A small network was trained on invented records. Each row is its activation on one of them, seen along a few directions.
Each row is followed by the record's values for the fields S, J, G, U.
Not every record has every field; a missing one is written absent.
The largest differences between rows may come from other fields.
In the rows, zero is written as 500.
Strong random noise was added to every row along 4 fixed directions; ignore it. To show where, here is one row again and again, with new noise each time:
[691 365 441 485 559 712 599 394 531 497 477 275 606 387 307 421 429 780
 714]
[498 561 431 379 431 580 579 561 494 526 578 354 674 420 525 608 489 533
 495]
[672 315 355 562 398 495 609 403 552 613 418 397 472 792 160 532 576 500
 671]
[491 546 442 396 466 666 549 563 484 571 525 500 517 398 508 449 476 571
 603]
[456 317 665 584 528 297 570 372 496 553 492 360 590 293 527 626 619 560
 360]
[444 519 538 421 497 556 552 529 476 541 552 430 597 273 596 533 505 580
 476]

[446 383 541 500 329 457 609 507 432 650 593 409 512 318 522 563 588 511
 523] => S=s2 J=absent G=g1 U=absent
[309 632 584 422 468 520 541 638 454 548 510 657 445 462 608 492 596 265
 361] => S=s2 J=absent G=g1 U=absent
[431 460 669 562 566 519 444 401 477 481 541 555 436 267 549 347 490 627
 569] => S=absent J=j3 G=g3 U=u2
[393 386 552 418 201 325 612 616 521 657 687 439 544 527 537 677 634 471
 487] => S=s3 J=absent G=g3 U=absent
[412 626 675 398 660 507 420 567 425 478 569 629 462  96 766 425 420 550
 367] => S=absent J=j1 G=g2 U=u2
[392 632 561 349 519 682 525 598 468 447 580 444 602 183 637 488 403 583
 480] => S=s2 J=absent G=g2 U=absent
[433 738 644 418 648 789 547 728 404 461 521 800 380 152 643 210 415 505
 556] => S=absent J=j3 G=g1 U=u2
[532 510 428 423 325 641 629 601 448 565 529 427 494 539 492 451 476 559
 619] => S=s3 J=absent G=g1 U=absent
[457 420 533 624 441 326 518 507 505 494 425 501 463 682 374 608 606 339
 400] => S=s2 J=absent G=g2 U=absent
[525 548 397 465 464 537 527 524 509 439 546 400 684 524 513 415 363 637
 482] => S=absent J=j1 G=g3 U=u2
[452 529 445 404 381 467 483 534 468 617 498 500 488 422 603 506 546 564
 578] => S=s3 J=absent G=g1 U=absent
[299 642 593 362 405 549 505 659 423 545 534 699 390 320 669 451 564 396
 395] => S=s3 J=absent G=g2 U=absent
[586 504 565 448 497 781 640 534 524 407 523 376 587 328 340 420 438 631
 565] => S=s2 J=absent G=g2 U=absent
[550 479 664 554 661 734 558 553 481 420 458 541 437 262 396 267 437 573
 511] => S=absent J=j1 G=g2 U=u2
[449 497 581 620 392 385 673 648 501 516 504 651 536 791 284 631 626 128
 386] => S=absent J=j3 G=g3 U=u2
[531 615 391 385 456 741 554 608 494 440 645 392 695 407 585 540 406 461
 529] => S=s1 J=absent G=g3 U=absent
[452 690 396 460 457 401 446 669 458 508 533 607 454 739 482 554 498 228
 442] => S=absent J=j3 G=g2 U=u2
[480 447 600 629 556 379 446 367 466 548 440 552 429 511 544 524 558 540
 516] => S=absent J=j3 G=g1 U=u1
[517 537 456 468 396 502 525 550 500 461 532 363 533 523 510 605 495 535
 475] => S=s3 J=absent G=g2 U=absent
[384 415 391 509 322 112 436 472 566 612 555 542 560 812 505 822 653 407
 417] => S=s3 J=absent G=g3 U=absent
[370 573 572 500 389 409 507 588 504 542 504 515 461 450 599 583 563 419
 418] => S=s2 J=absent G=g2 U=absent
[434 433 457 552 584 370 465 458 505 508 512 499 520 621 470 593 549 456
 451] => S=s2 J=absent G=g3 U=absent
[366 638 556 475 548 643 578 577 536 512 506 691 376 319 593 320 425 491
 443] => S=s1 J=absent G=g3 U=absent
[356 539 469 560 230 248 570 579 534 604 511 596 360 727 493 642 622 262
 378] => S=s3 J=absent G=g3 U=absent
[476 409 516 630 560 394 354 423 507 640 327 675 217 547 467 337 520 545
 634] => S=s1 J=absent G=g2 U=absent
[506 654 256 463 358 611 601 591 542 646 568 684 428 880 435 404 429 300
 453] => S=absent J=j1 G=g3 U=u2
[461 536 495 425 473 558 420 496 456 574 457 626 458 327 676 439 485 670
 604] => S=s3 J=absent G=g1 U=absent
[353 554 637 471 353 447 577 672 472 536 586 535 510 472 607 631 562 257
 288] => S=s1 J=absent G=g2 U=absent
[454 520 549 522 491 622 572 580 490 457 555 562 510 394 446 487 499 404
 454] => S=s2 J=absent G=g3 U=absent
[588 377 494 464 401 605 533 387 529 538 520 271 581 428 373 513 451 711
 624] => S=absent J=j2 G=g2 U=absent
[471 578 332 411 482 398 315 477 487 547 423 606 473 623 656 527 523 537
 545] => S=s3 J=absent G=g1 U=absent
[592 374 489 602 562 401 521 384 540 506 406 413 467 663 326 541 588 447
 463] => S=s1 J=absent G=g1 U=absent
[621 593 427 498 646 737 569 557 552 258 544 428 641 517 258 411 388 529
 632] => S=absent J=j3 G=g3 U=u1
[595 546 434 456 309 689 602 608 413 505 555 445 582 571 426 491 485 595
 675] => S=absent J=j3 G=g1 U=u1
[616 417 455 527 501 680 507 523 489 498 461 391 488 461 370 378 414 691
 679] => S=s2 J=absent G=g2 U=absent
[627 378 452 470 425 323 485 370 512 518 521 169 707 482 608 705 515 672
 516] => S=s3 J=absent G=g1 U=absent
[575 612 173 266 340 413 481 514 512 332 698 230 816 708 599 843 496 370
 417] => S=s3 J=absent G=g3 U=absent
[629 634 355 421 507 624 464 537 508 432 500 522 550 521 425 377 406 507
 662] => S=absent J=j3 G=g3 U=u2
[473 552 436 497 509 561 434 552 445 526 482 590 338 499 517 422 481 552
 564] => S=s2 J=absent G=g2 U=absent
[455 348 449 611 398 466 527 509 497 631 457 736 271 676 336 393 655 381
 607] => S=s2 J=absent G=g3 U=absent
[483 640 490 356 553 712 527 607 499 466 517 506 545 417 534 416 448 462
 518] => S=s1 J=absent G=g1 U=absent
[564 696 299 328 408 834 617 680 506 342 657 293 836 379 507 512 327 529
 507] => S=s1 J=absent G=g3 U=absent
[498 410 612 550 538 413 615 453 492 470 533 340 626 443 473 688 584 433
 301] => S=s2 J=absent G=g1 U=absent
[448 398 583 588 522 341 506 468 480 558 475 487 445 571 515 589 604 350
 345] => S=s1 J=absent G=g1 U=absent
[291 691 634 423 521 623 409 673 457 549 453 875 293 257 732 324 516 412
 421] => S=s1 J=absent G=g2 U=absent
[579 443 460 519 560 622 465 434 476 473 455 469 478 412 434 451 381 708
 638] => S=s3 J=absent G=g2 U=absent

Here are new rows. What are their fields?
[524 496 459 490 524 620 505 493 495 540 442 436 465 494 466 400 475 585
 662] => S=s2 J=absent G=g1 U=absent
[596 399 501 574 540 569 607 485 500 499 488 425 499 590 312 537 542 452
 463] => S=s2 J=absent G=g1 U=absent
[650 352 534 528 478 481 597 364 550 471 478 298 584 468 333 621 516 620
 497] => S=s3 J=absent G=g2 U=absent
[528 589 476 430 513 605 474 565 505 463 523 421 526 407 556 492 429 564
 494] => S=s1 J=absent G=g2 U=absent
[491 438 572 554 503 483 550 474 522 546 454 501 454 501 369 510 550 442
 460] => S=s2 J=absent G=g2 U=absent
[262 609 608 352 439 460 470 651 539 511 649 623 547 270 747 570 500 508
 377] => S=s3 J=absent G=g3 U=absent
[622 470 472 534 581 703 472 434 438 498 478 552 372 595 369 290 458 620
 674] => S=absent J=j3 G=g1 U=u2
[561 573 367 529 497 561 454 540 500 478 446 549 470 646 413 543 465 498
 544] => S=s2 J=absent G=g2 U=absent
[469 631 663 490 628 578 590 599 470 376 578 510 602 334 495 534 428 386
 341] => S=absent J=j3 G=g2 U=u2
[434 465 598 444 515 370 463 518 594 493 579 498 574 508 569 586 591 447
 337] => S=s1 J=absent G=g3 U=absent
[452 529 571 559 447 216 469 501 487 537 594 616 486 595 611 638 559 195
 362] => S=absent J=j3 G=g3 U=u2
[478 677 541 383 349 728 581 613 431 545 627 474 674 393 542 462 480 507
 539] => S=absent J=j3 G=g1 U=u2
[494 606 507 467 481 513 439 479 442 503 589 527 666 531 641 641 474 454
 395] => S=absent J=j3 G=g1 U=u2
[450 400 636 586 467 404 489 464 495 599 418 605 291 440 537 463 569 498
 506] => S=s3 J=absent G=g2 U=absent
[443 349 655 598 421 334 503 422 519 496 545 461 492 287 656 590 543 533
 430] => S=s3 J=absent G=g3 U=absent
[527 681 270 248 370 764 484 633 480 564 546 497 576 534 551 501 408 564
 675] => S=s3 J=absent G=g1 U=absent
[496 469 451 501 405 401 462 450 529 531 437 424 463 594 464 554 530 512
 556] => S=s3 J=absent G=g2 U=absent
[564 476 487 485 496 610 583 517 506 492 491 478 465 507 348 501 501 507
 522] => S=s2 J=absent G=g2 U=absent
[639 447 523 701 536 441 640 464 538 446 407 442 536 866 154 581 572 261
 474] => S=absent J=j3 G=g1 U=u2
[546 376 475 570 475 497 455 478 497 608 412 538 285 595 398 382 510 528
 624] => S=s1 J=absent G=g2 U=absent
[490 396 655 571 549 517 586 481 490 505 502 444 503 357 425 526 518 493
 408] => S=s2 J=absent G=g2 U=absent
[455 407 559 613 651 425 316 333 519 490 462 614 378 210 659 397 496 586
 528] => S=s1 J=absent G=g3 U=absent
[393 561 396 463 413 416 598 486 538 484 593 361 672 481 531 678 444 496
 324] => S=s2 J=absent G=g3 U=absent
